Each row below holds a small network's activations on one input, seen along a few directions.
Each table varies a few parts of the input and shows all the possible inputs, shuffled.
Descriptions start from the smaller parts, as in this example, which fits no table here: line(6) and (point or ring(11) or (values(3) and ring(8))).
Shared parts are said once, and a part with two or three values counts as separate values.
(in the rows, 128 means zero)

A family of inputs:
row 1: [148 119  76 127  91 123 100 207 180 119  69 135 151]
row 2: [ 24 146 150 127 122 140 130  69  67 135 196 126 156]
row 3: [ 65 133 127 130 143 173 152  98  42 130 221 141  81]
row 4: [125 100 176 143 181 119  84 111 139 140 121 203 188]
row 5: [ 63 150 141 135 128 147  91  58  69  74 142 193 172]
row 6: [147 126  78 129  58 158  79 111 102  64 104  94 120]
row 7: [ 85 133 119 112 118 142  45  99  78  67 169 182  99]
row 8: [109 122 130 122  83 115 140 218 180 156 100  85 112]
row 9: [156 118 112 166 159  84 126  71 201 122  79 148 165]
row 10: [ 82 100 185 135 170 112 125 123 130 198 162 143 164]
row 11: [168 124  71 149  80 200 149 104  76  64 109 115 119]
row 12: [185 122  84 156  99 163 165 192 163 134  90 168 136]
row 13: [170 101  89 153 147  61  99 118 194 105 101 135 114]
row 14: [ 95  74 160 110 163  93  91 156 128 189 175 136 103]
row 15: [ 83 149 133 158  69 160 155  90  98 108 137  33 169]
row 16: [238 231 144  19 162 107 174 164 105 138 109 118 126]
row 17: [122  96 123 137 154  66 124 123 195 158 111  77  74]
row 18: [110  71 158 118 195 138 162 152 109 178 168 149  98]
row 19: [161  80 141 140 204 149 118 148 115 126 149 207 126]
row 20: [ 39 114 129  90 115 126 100 107  71 113 198 121  85]
row 21: [213 227 157  12 136  61 109 178 126 125 104 102 132]
row 22: [204 237 183  23 134  78 138 132 123 154  87 121 182]
row 23: [129 139 114 148  59 171 116  67 100  79  76 117 178]
row 24: [100 119 114 112  58 151 125 120 111  99 151  33 104]
row 25: [119 128 108 143  87 186 185 116  85  98 158  47 101]
row 26: [137 134 130 163 100 145 199 211 155 167 122 103 109]
row 27: [147 146 117 174  87 129 124 165 165 148  61 155 193]
row 28: [109 120 141 156 163  88 156  81 197 177 104  86 130]
row 29: [104 146 157 150  93 142 157 175 183 186  98  97 159]
row 30: [145 102 126 159 171 103 190 111 179 158 120 103  60]
row 31: [197 101  99 174 165 102 158 101 180 111 107 164  92]
row 32: [100 134 100 132 158 188 117  95  42  68 173 196 105]
row 33: [143  82 153 127 172 107  43 153 137 135 151 190 124]
The inputs of row 24 and row 15 match in every part but one. If row 1 is changed in the same way as row 24 into row 15, which row does it become?
Answer: row 27
Describe the family of inputs behind these rows.
Answer: values(3) and (point or (values(2) and ring(5)))
Which other rows agree with row 32 in the values(3) part? List them by row number.
Answer: row 3, row 11, row 12, row 16, row 18, row 19, row 25, row 26, row 30, row 31
Which other rows does row 22 become when the values(3) part takes its other values? List them by row number.
Answer: row 16, row 21

A family of inputs:
row 34: [191 122 127 121 162 118 121 149 122 133 124 176 116]
row 35: [150 153 116 118  93 132 156 125 108 125 136  65 108]
row 36: [130 167 160  87 119 115 141 142 145 158 107 108 165]
row 37: [161 161 137 108 111 101  99 132 148 131  85 141 175]
row 38: [166 153  89 126  89 149 140 117 124  81 109 113 127]
row 39: [ 92 120 104 159  91 170 109 112  92  92 128 144 125]
row 40: [129  67 110 196 132 104 162 155 222 164  86 107 120]
row 41: [ 71 110 158 119 173 115 114  99 112 143 170 143 114]
row 42: [157 135 139 101 165 103 145 168 127 165 159 139 102]
row 43: [ 56 116 124 127  94 176 132 121  98 110 156  92 115]
row 44: [105 104 142 147 180 125  88  89 109 106 149 180 140]
Describe the family of inputs behind these rows.
Answer: point or (values(2) and ring(5))
Which other rows does row 36 become when the ring(5) part takes its other values? List them by row number.
Answer: row 35, row 41, row 42, row 43

A family of inputs:
row 45: [152 156 111 124  96 148 115 128  99  95 119 126 140]
row 46: [134 121  96 166  96 158 136 123 126  98 109 123 122]
row 47: [132 138 134 124 136 131 102 117 106 117 128 163 149]
row 48: [110 157 136  99 114 140 134 111 102 122 147 106 126]
row 49: [133 105 126 137 160 118  96 118 123 121 132 181 124]
row 50: [143 161 122 103 100 152 124 130  90  98 135 107 136]
row 51: [ 81  99 137 143 133 128 133 129 126 143 151 115 126]
row 52: [ 93 109 154 117 161 122 119 128 110 155 168 133 102]
row 53: [135 129 135 121 156 119 102 112 107 118 145 183 127]
row 54: [111 124 160  97 156 126 113 118 104 145 171 147 114]
row 55: [104 122 110 149  93 148 152 134 122 126 143  83 116]
row 56: [132 155 133 100 118 137 112 116  99 105 138 119 140]
row 57: [211 149 146 103 154  61 156 199 234 184  53 116 150]
row 58: [124 141 149 102 138 133 106 119  97 121 145 143 144]
row 59: [133 130 151 100 160 122 101 116 101 130 163 162 127]
row 60: [214 141 145  98 182  52 150 200 235 186  71 129 132]
row 61: [ 90 141 134 122 113 135 140 118 108 132 145  91 114]
row 62: [113 104 116 158 139 139 123 114 134 118 118 158 136]
row 63: [120 112 103 169  92 155 154 119 129 116 124 101 119]
row 64: [ 88 117 120 147 111 131 145 115 124 130 143  93 119]
row 65: [126 109 105 156 111 140 118 111 142 110 115 135 135]
row 66: [119  91 120 153 164 128 118 114 133 123 134 173 116]
row 67: [104 140 121 121  94 154 145 134 100 128 142  78 116]
row 68: [ 84 121 148 116 130 132 127 129 115 147 157 119 122]
row 69: [219 154 136 103 132  60 162 193 232 174  44  97 147]
row 70: [100 142 156 100 133 137 125 116  96 134 153 130 128]
row 71: [ 96  95 131 163 137 134 136 117 134 129 132 133 128]
row 72: [ 96  88 135 140 161 122 129 121 126 155 166 135 108]
row 73: [135 134 110 145 113 134 109 110 120 100 110 142 134]
row 74: [124 124 115 140 133 131 110 118 127 111 117 169 140]
row 75: [230 159 127 105 116  73 172 204 221 169  37  86 142]
row 76: [108  83 128 158 163 129 133 110 135 139 149 153 110]
row 77: [120 161 127 101  92 153 144 125  93 113 144  93 122]
row 78: [108 109 116 166 117 140 141 109 135 120 125 112 122]
row 79: [140 149 118 120 111 132 106 113 112 103 125 141 145]
row 80: [146 137  97 145  91 153 119 122 111  91 105 132 131]
Describe the family of inputs behind these rows.
Answer: line(4) and (point or ring(8))
The inputs of row 46 and row 65 match in every part but the line(4) part. If row 55 is changed in the same way as row 46 into row 65, which row does it become?
Answer: row 64
Which other rows does row 68 become when the line(4) part takes its other values? List them by row number.
Answer: row 52, row 61, row 67
Which other rows does row 74 become when the ring(8) part takes its other values? List them by row number.
Answer: row 47, row 51, row 58, row 62, row 68, row 70, row 71

A family of inputs:
row 81: [222 144 137 108 153  62 158 189 233 176  53 121 145]
row 82: [116 118 101 158  97 145 129 114 117 106 131 118 124]
row 83: [131 108 116 154 137 128 110 115 130 114 121 154 134]
row 84: [111  93 125 152 145 130 115 116 140 127 136 150 124]
row 85: [106 141 145 105 118 137 134 119 100 129 147  98 126]
row 86: [125 142 105 144  95 152 128 113 110 103 118 120 134]
row 87: [129 150 120 117  99 149 130 123 104 102 125 119 141]
row 88: [101 116 150 119 158 115 127 124 125 150 152 145 118]
row 89: [102 103 112 160 111 146 134 118 130 120 142 112 121]
row 90: [137 146 139  97 143 125 110 123 112 123 140 149 138]
row 91: [203 153 129 113 120  77 165 200 223 170  52  82 139]
row 92: [102  96 135 139 153 127 123 122 125 142 150 150 112]
row 93: [ 97 108 124 149 119 146 140 123 116 135 155 110 108]
row 94: [ 92 128 135 129 125 140 143 121 103 136 154 104 106]
row 95: [123 153 129 103 107 146 127 117  91 114 140 110 127]
row 96: [140 128 120 138 132 134 106 119 124 108 113 161 144]
row 97: [147 142 130 117 136 130 109 124 107 107 127 162 134]
row 98: [118 136 151 102 156 114 116 124 114 141 148 139 130]
The inputs of row 90 and row 95 match in every part but one. If row 92 is changed in the same way as row 90 into row 95, which row does it become?
Answer: row 93
Describe the family of inputs behind these rows.
Answer: values(2) and (point or ring(8))
